Each row below holds a small network's activations on one input, seen along a few directions.
Each table varies a few parts of the input and shows all the possible inputs, shuffled.
A made-up example of a description, with smaller parts first: one of 3 separate values, together with either a single point or one of 11 places along a line or (one of 4 places along a line, together with one of 8 places around a ring).
Shared parts are said once, and a part with two or three values counts as separate values.

A family of inputs:
r1: [  36  -60   64  -13  -22  -10   31   45   47 -103   76  -48   14  -20]
r2: [-19   8  17 -35  14  73 -12   7 -13  47 -72  62  -8   5]
r3: [ -5 -13  35  -2  33 -24 -17 -42 -37 -17  13 -33  27  30]
r4: [ 74  -9  -6  -9 -54 -96  61  -3  97 -98  63 -55 -27  10]
r5: [ 27  -9   4 -82  20  51  30  39  10 -49  35  -1  -1  -8]
r6: [-27 -18  33 -18  24  10 -15 -39 -21  -4   5 -21  29  14]
r7: [  1  23   0   7   7 -30  35 -58 -17   8   3 -23  -3  21]
r8: [-31  28 -22  37   0 -34  -2 -23  -8  67 -32   2 -16   0]
r9: [ 32  -4  30 -57  -2  32  -5  -2   3 -47  36 -17  36  -4]
r10: [-54 -17  -5  72  -5  38 -77  25 -43 100 -77  59  -1 -13]
r11: [  44  -40   54  -28  -20   34   17   52   70 -106   79  -15   15  -14]
r12: [ 19 -20  29 -34   4 -11   0   9  -2 -49  39 -47  54  -2]
r13: [ 35  24 -39 -18   7 -48  35  -8  11 -44  50 -52   3  -7]
r14: [ 39  45 -64 -21 -13 -80  76 -34  34 -42  31 -31 -12  -2]
r15: [-31  -4  12  18  14  16 -45  -1 -12  54 -31   7  36   1]
r16: [-33  -5 -44  31  33  87 -57  63 -34  78 -78 116 -30  -7]
r17: [-17 -20  24 -63  41  65   2   5 -14 -13  12  21 -12  40]
r18: [  1  44 -46 -12  -4 -68  54 -72  -2  16   9 -41 -41  31]
r19: [-34  16 -34  81 -17  12 -62  -8 -51 102 -97  59 -10 -41]
r20: [-30  26  -2  15  -6 -11 -27 -23 -46  61 -29   2  16 -16]
r21: [ 39 -26  13  11 -20 -45  81  25  62 -95  63 -53 -12 -21]
r22: [-28  62 -70  65 -71 -52 -39 -24 -15 111 -76  52 -30  27]
r23: [-11 -25  49 -40  29  36 -31 -42 -15 -10   8   7  22  24]
r24: [-11  55 -35  16 -21 -71  18 -42 -16  57 -44 -14 -48  35]
r25: [  51  -53   15  -60   16   43   62   77   62 -112   85   12  -16  -29]
r26: [-49 -16 -12  48 -11  76 -72  32 -48 104 -63  69  -5  -6]
r27: [ 20  -7  14  -8  15 -24   6 -16  16 -56  23 -41  42  -6]
r28: [-31  -8  -2   7  38  66 -33  11 -29  60 -25  31  -2 -13]
r29: [-39  34 -54  95  -9  -7 -47   2 -36  90 -80  52 -27   5]
r30: [  33  -13   42   -5  -21  -29   34   43   46 -113   76  -58    6  -35]
Question: The inputs of r26 and r19 match in every part but one. If r28 is changed in the same way as r26 into r19, which row does it become?
Answer: r20
Question: What do these inputs look like to the network?
Answer: one of 5 places along a line, together with one of 6 places along a line
Question: Start at r25 and move only the place on the line of 6, one step at a time. The first step leads to r11. Which rows follow, in order?
Answer: r1, r30, r21, r4
Question: Start at r21 and move only the place on the line of 5, one step at a time. The first step leads to r13. Which rows follow, in order?
Answer: r7, r8, r29
Question: Which other rows does r24 become when the place on the line of 5 takes its other values? List them by row number.
Answer: r4, r14, r18, r22

A family of inputs:
r31: [-24  13 -10  35   5  26 -41   1 -40  50 -54  29 -23   6]
r32: [ 49 -11   9 -29 -12 -56  53   3  31 -80  71 -45   8 -24]
r33: [-45  28 -46  54  18   7 -52  -9 -57  91 -76  25 -11  -2]
r34: [ 11 -21  20 -12  -4  -2   9  10  31 -18  13   4  -9   4]
r35: [-34  11 -10   4   8  24 -24 -28 -22  56 -44  28  10   9]
r36: [-13  -8   2  -2  -3  16 -11   7  -4  22  -9  30   3   2]
r37: [ 27  -8  23 -32   5   7  31  14  30 -74  55 -42  23  -6]
r38: [ -8   0  10  18 -11  25 -22  11  -5  21 -25  23 -18  14]
r39: [ 46  -2   3 -34  -9 -56  68  -8  52 -80  67 -56  -3  -2]
r40: [ 31 -13  25 -40  -6   5  36  13  15 -61  54 -25  17 -15]
r41: [-53  27 -38  44  12  -9 -53 -37 -48 101 -72  38  -2  23]
r42: [ 13 -16  13  -7  -1  12   5  23  17 -29  19 -10   6 -10]
Question: What do these inputs look like to the network?
Answer: one of 2 separate values, together with one of 6 places along a line
Question: Which other rows does r41 become when the choice among 2 separate values takes its other values? List them by row number.
Answer: r33
